These are the activations of a small neural network, seen along a few directions. Each row is one input.
In each table, some parts of the input vary, and every possible input appears once, in random order.
Descriptions start from the smaller parts, as in this example, which fits no table here: one of 6 places along a line, together with either a single point or one of 9 places along a line or (one of 2 separate values, together with one of 8 places around a ring).
Shared parts are said once, and a part with two or three values counts as separate values.
In the rows, zero is written as 128.

Other details of the inputs shift rows strongly along two fixed directions, in all tables alike. That doesn't count.

Rows:
R1: [147 120 157 113 146 136 101 102 109 139 160 111 112 145  87 137 125]
R2: [138 150 120 139 117 119 155 147 138 118 120 106 120 126  87 129 115]
R3: [132 129 138 125 136 144  95 102 113 124 134 134 126 138 129 127 141]
R4: [143 124 153 125 135 148 108 111 118 141 151 123 122 148 112 128 134]
R5: [104 127 109 130 119 125 125 123 127 116 104 158 144 115 184 118 142]
R6: [113 140 103 145 105 136 122 137 115 126  82 163 173 109 213 108 144]
R7: [121 128 116 128 120 105 158 152 139 129 117 122 128 110 122 129 107]
R8: [132 150 115 139 111 120 146 151 138 119 107 119 134 115 113 124 116]
R9: [130 123 137 129 131 153  98 108 108 137 119 154 146 132 175 116 144]
R10: [145 126 159 115 146 140 105 126 123 123 138 104 110 148  98 122 144]
R11: [131 109 151 109 143 125 114 109 124 139 168 114 106 142  92 141 125]
R12: [129 126 130 133 134 152  98 108 110 129 124 147 143 135 163 122 146]
R13: [150 127 152 116 149 133 107 100 115 132 165 103 105 153  70 143 130]
R14: [137 145 117 133 119 114 145 145 132 127 113 113 134 117 107 130 114]
R15: [140 142 119 145 117 128 158 154 136 130 109 121 133 122 120 120 112]
R16: [124 134 117 133 121 113 157 149 154 117 129 113 112 122  92 136 111]
R17: [112 129 108 128 119 111 137 139 135 125 106 142 143 107 159 127 124]
R18: [124  97 154 106 157 139  83  81 106 136 161 140 115 144 137 135 142]
R19: [136 109 151 120 148 143 120 112 135 136 167 121 101 150  95 139 127]
R20: [110 105 137 121 142 151  93  91 109 134 131 171 141 136 203 117 158]
R21: [122 135 119 130 114 111 155 152 154 121 133 111 115 122  92 135 113]
R22: [120 104 150 103 149 140  72  78 110 136 164 143 122 146 143 138 152]
R23: [113 107 133 112 146 136  83  86 109 130 135 157 135 131 176 129 151]
R24: [136 112 150 119 150 143 117 107 135 129 180 111  97 158  79 148 132]
R25: [121 124 121 134 120 127 149 146 144 131 119 137 131 119 143 125 120]
R26: [138 147 114 146 117 126 160 154 137 123 116 114 132 126 109 128 118]
R27: [139 144 120 145 117 126 162 152 134 129 110 120 133 125 121 119 116]
R28: [129 149 103 141 114 109 152 151 129 123  91 126 146 107 139 122 116]
R29: [118 135 113 133 114 113 153 152 152 118 117 123 125 113 117 131 114]
R30: [141 142 122 135 121 109 161 149 126 128 117 106 125 121  97 127 107]
R31: [132 141 117 141 117 135 135 143 130 127 112 129 143 122 137 124 125]
R32: [121 120 136 115 135 144  68  83  91 135 124 160 153 132 189 120 160]
R33: [124 132 116 136 115 119 161 158 155 126 134 114 122 124 103 137 115]
R34: [128 111 141 122 146 144 110 109 133 129 162 128 112 146 111 141 135]
R35: [112 130 106 130 122 109 144 135 132 122 106 141 140 112 160 125 128]
R36: [126 128 119 129 124 103 167 149 139 127 126 111 118 119 103 132 107]
R37: [121 125 124 133 118 125 150 146 144 133 125 133 130 123 137 125 123]
R38: [ 98 125  98 139 112 132 126 138 128 123  87 175 167 103 224 113 143]
R39: [137 150 122 137 111 118 149 151 140 122 122 105 123 124  86 130 114]
R40: [131 113 149 113 143 124 123 138 144 121 146 110  95 139  99 129 139]
R41: [148 123 151 119 146 132 112 108 111 136 153 109 111 143  85 136 121]
R42: [124 139 112 134 110 114 139 143 114 132  92 138 155 107 165 113 123]
Description of these inputs: one of 2 separate values, together with either a single point or (one of 4 places along a line, together with one of 5 places along a line).
Changing only the choice among 2 separate values turns R36 into R30. The same change can be made to R23. Which row results? -> R28
Changing only the choice among 2 separate values turns R10 into R40. The same change can be made to R14. Which row results? -> R17
Which other rows does R7 become when the choice among 2 separate values takes its other values? List them by row number. -> R1

Rows:
R43: [117 111 162 109 118 165  45  91  88 122 119 168 150 136 222 105 191]
R44: [107 116 122 127 116 128 186 163 169 126 131 137 126 108 141 132 115]
R45: [110 129 133 120 128 192  40  62  94 125 138 185 162 136 208 115 173]
R46: [118 164  83 162 118  83 200 183 112 119  65 125 136 104 131 116 103]
R47: [166 121 195  94 147 166 109 121 131 146 193  79  92 152  36 138 121]
R48: [147 137 148 114 146 131 110  86 124 137 188  81  98 149  13 161  97]
R49: [147 146  85 164 115  98 209 186 132 130  70 119 143 104 136 109  88]
R50: [136 148 108 145 141 113 140 135 132 110  94 117 123 139 124 121 134]
R51: [127 160 107 138  91  78 169 184 160 112  67  96 149  93 126 112 125]
R52: [130  95 165 108 153 143 113 119 166 120 205 108  54 169  32 158 124]
R53: [122 104 147 116 137 131  57 101  88 160 100 177 163 119 225 101 151]
R54: [156 134 145 120 148 136  85  86 141 125 185  85  96 165  26 166 123]
R55: [ 95 120  93 121  96  97 202 158 139 131 107 155 148  90 196 123 117]
R56: [120 116 142 137 154 178  57  77  82 123 125 176 136 157 211 105 189]
R57: [125 159 103 127  87  79 193 190 134 116  64 101 151  73 126 110  97]
R58: [145 150  90 169 114 125 204 197 152 122  69 119 146 114 136 106  94]
R59: [101 101 112 111 135  99 144 127 135 120 155 118 105 129 112 144 112]
R60: [120 110 134 130 129 183  53  70  89 145 142 184 177 144 222 126 167]
R61: [133  99 156 106 171 113 115 114 167 116 206  92  58 157  20 176 130]
R62: [138 139 129 141 119 122 131 110 123 155 137 136 146 121 118 137 111]
What do these inputs look like to the network? -> one of 4 separate values, together with one of 5 places around a ring
Changing only the place on the ring of 5 turns R62 into R45. The same change can be made to R49. Which row results? -> R56
Which other rows does R43 become when the place on the ring of 5 takes its other values? List them by row number. -> R47, R51, R53, R57
Which other rows does R57 become when the choice among 4 separate values takes its other values? List them by row number. -> R46, R48, R59
Which other rows does R44 become when the place on the ring of 5 takes its other values? List them by row number. -> R52, R55, R59, R61

Rows:
R63: [109 108 128 125 127 132 128 127 138 139 148 138 134 133 152 134 134]
R64: [106 133 105 122 111  97 150 145 133 125 115 127 146 106 143 134 117]
R65: [131 135 120 143 138 161 108  81 101 123 139 148 138 151 145 134 145]
R66: [115 126 111 122 132  95 158 149 125 112  99 124 128 109 146 120 123]
R67: [135 117 154 114 128 136 102 103 100 152 137 141 134 138 153 117 143]
R68: [141 139 142 126 124 146 113 126 135 129 152 101 123 148  80 141 135]
R69: [120 140  96 134 116  98 143 149 147 115 113 121 129 105 111 139 112]
R70: [115 157  85 139  97  79 182 177 162 115 101 103 138 102 101 137 106]
R71: [104 149  84 142 104  93 159 157 149 107  68 142 145  86 159 117 108]
R72: [131 134 144 118 123 132  82  99  98 131 129 133 136 139 142 116 155]
R73: [114 124 128 120 128 137 112 115 141 121 152 124 123 141 116 145 144]
R74: [154 155 123 135 128  98 163 168 137 113 105  79 111 125  64 123 114]
R75: [140 119 129 133 146 143 120  77  92 148 144 150 141 143 151 133 129]
R76: [135 124 143 113 141 108 147 129 146 123 161  90  86 129  36 150  89]
R77: [102 115 112 130 129 149  93 111 129 121 117 183 151 117 216 124 155]
R78: [114 137 116 124 112 101 133 130 132 119 124 124 124 122 125 126 135]
R79: [127 132 132 123 127 128 110 118 107 128 101 143 145 110 153 114 118]
R80: [138 110 150 126 144 128 155 139 164 133 174  96  80 143  40 147  92]
R81: [127 119 129 116 129 107 153 136 147 144 154 108 117 129  91 149 111]
R82: [120  99 133 111 145 130  99  98 119 143 147 153 127 124 155 141 132]
R83: [119 121 141 122 126 137 124 121 142 125 157 133 110 145 123 130 146]
R84: [134 153  97 162 118 138 170 136 131 122 112 141 145 130 143 127 119]
R85: [121 103 152 125 143 169  71  90 101 142 121 174 147 133 203 106 146]
R86: [109 119 132 111 121 111 121 113 113 128 137 135 127 124 145 126 136]
R87: [126 100 153 122 154 161  81 101  91 137 119 161 142 142 210 101 167]
R88: [104 133  96 148  90  99 199 187 157 128  97 133 140 103 157 112 111]
R89: [133 115 163 109 141 143 105  99 138 124 196  99  80 168  49 150 144]
R90: [140 123 150 125 151 157  99 116 115 122 127 137 124 148 155 112 161]
R91: [134 141 106 141 116 101 180 177 126 130  61 130 150  98 171 101 117]
R92: [105 142  92 149 106 117 173 170 167 109  79 153 142  95 168 114 111]
R93: [135 157  97 146  90  91 204 197 153 141  85 105 153  96 115 125  89]
R94: [118 128 131 130 128 163  77  99 110 119  98 167 152 123 192 108 151]
R95: [161 103 188 101 167 154  80  77 113 153 186 109  90 161  59 143 118]
R96: [108  94 133 122 150 139 111 114 115 126 120 161 133 133 206 110 157]
R97: [127 102 137 126 141 136 126 127 144 138 168 124 107 137 101 147 117]
R98: [118 100 142 110 148 132 103  92 122 139 137 155 121 126 154 130 126]
R99: [116 119 124 128 142 133 130 133 137 111 115 146 123 131 170 117 153]
R100: [142 152 110 150 108 131 160 176 157 124 110 117 134 114 107 130 108]
R101: [137 120 150 111 152 132  95 106  88 127 121 129 130 134 150 114 147]
R102: [158 124 166 128 127 134 150 146 141 147 181  77  89 159  29 137 109]
R103: [118 106 146 122 133 163  73  96  99 150 135 164 161 141 207 116 160]
R104: [122 130 114 135 136 139 108  77  76 132 120 163 161 128 189 124 137]
R105: [161 111 165 111 153 143  98 102 118 154 179 106 103 148  65 150 116]
R106: [103 134  94 139 119 116 153 156 138  99  72 148 144 106 191 109 147]
R107: [147 167 108 146 106  97 177 178 156 115  92  89 121 104  58 125  84]
R108: [133 135 125 135 122 151 101 126 125 123 121 135 138 126 133 130 137]
R109: [127 145 111 139 110 110 187 178 182 121 143  95 113 127  68 147 106]
R110: [123 158 103 141  84  92 179 180 125 125  76 120 155  94 143 107 107]
R111: [121 136 109 131 114 122 113 134 103 129  88 154 166  97 186 117 125]
R112: [132 137 101 162 120 133 176 138 122 136 116 138 147 127 147 124 108]
R113: [110 148  77 152  96 106 181 184 168 106  88 127 139  93 128 134 106]
R114: [160 117 157 130 141 146 128 137 141 146 179  91  97 150  42 148 104]
R115: [135 126 149 128 139 165  89 106 125 127 130 149 129 138 149 118 140]
R116: [138  97 167  93 167 137  74  75 114 136 208 108  86 155  55 165 126]
R117: [160 127 157 120 169 151  83  50  94 134 202 102  93 181  44 158 134]
R118: [130 103 142 109 157 116 132 117 123 133 139 125 106 136 127 130 134]
R119: [124 140 130 134 106 143 114 128 118 122 111 138 143 131 156 112 151]
R120: [131 156 115 149  92 124 169 176 147 124  99 124 141 118 135 110 125]
R121: [134 123 137 113 154 109 122 118 129 112 144 101  95 142  83 136 137]
R122: [133 152 114 132 104 102 162 166 131 132 109 102 147 109 104 130 103]
R123: [138 116 149 112 131 106 157 132 145 144 175  93  87 144  50 146 109]
R124: [120 128 134 115 130 144  53  81  90 134 120 156 164 134 193 120 168]
R125: [153 147 134 137 131 126 160 164 145 111 121  81 102 138  59 128 122]
R126: [ 98 115 122 124 133 151  85  94 124 112 109 176 141 121 197 118 152]
R127: [138 135 143 128 126 152 110 126 135 135 148 122 133 146 119 133 141]
R128: [137 139 122 129 126 128  94 119 114 127 117 131 141 120 131 129 132]
Changing only one part turns R84 into R112. The same change can be made to R90. Which row results? -> R87
What do these inputs look like to the network? -> one of 6 places around a ring, together with either a single point or (one of 2 separate values, together with one of 5 places around a ring)
Which other rows does R120 become when the choice among 2 separate values takes its other values? List them by row number. -> R83
List by row number the other rows that have the place on the ring of 6 in common with R86. -> R64, R66, R76, R79, R101, R104, R110, R111, R116, R122
Which other rows does R118 become when the choice among 2 separate values takes its other values? List them by row number. -> R91
Which other rows does R82 become when the place on the ring of 6 takes its other values? List them by row number. -> R69, R77, R97, R113, R116
A walk changes only the place on the ring of 6. It starts at R79 and steps to R107. List the rest of the walk in order. -> R94, R115, R85, R95
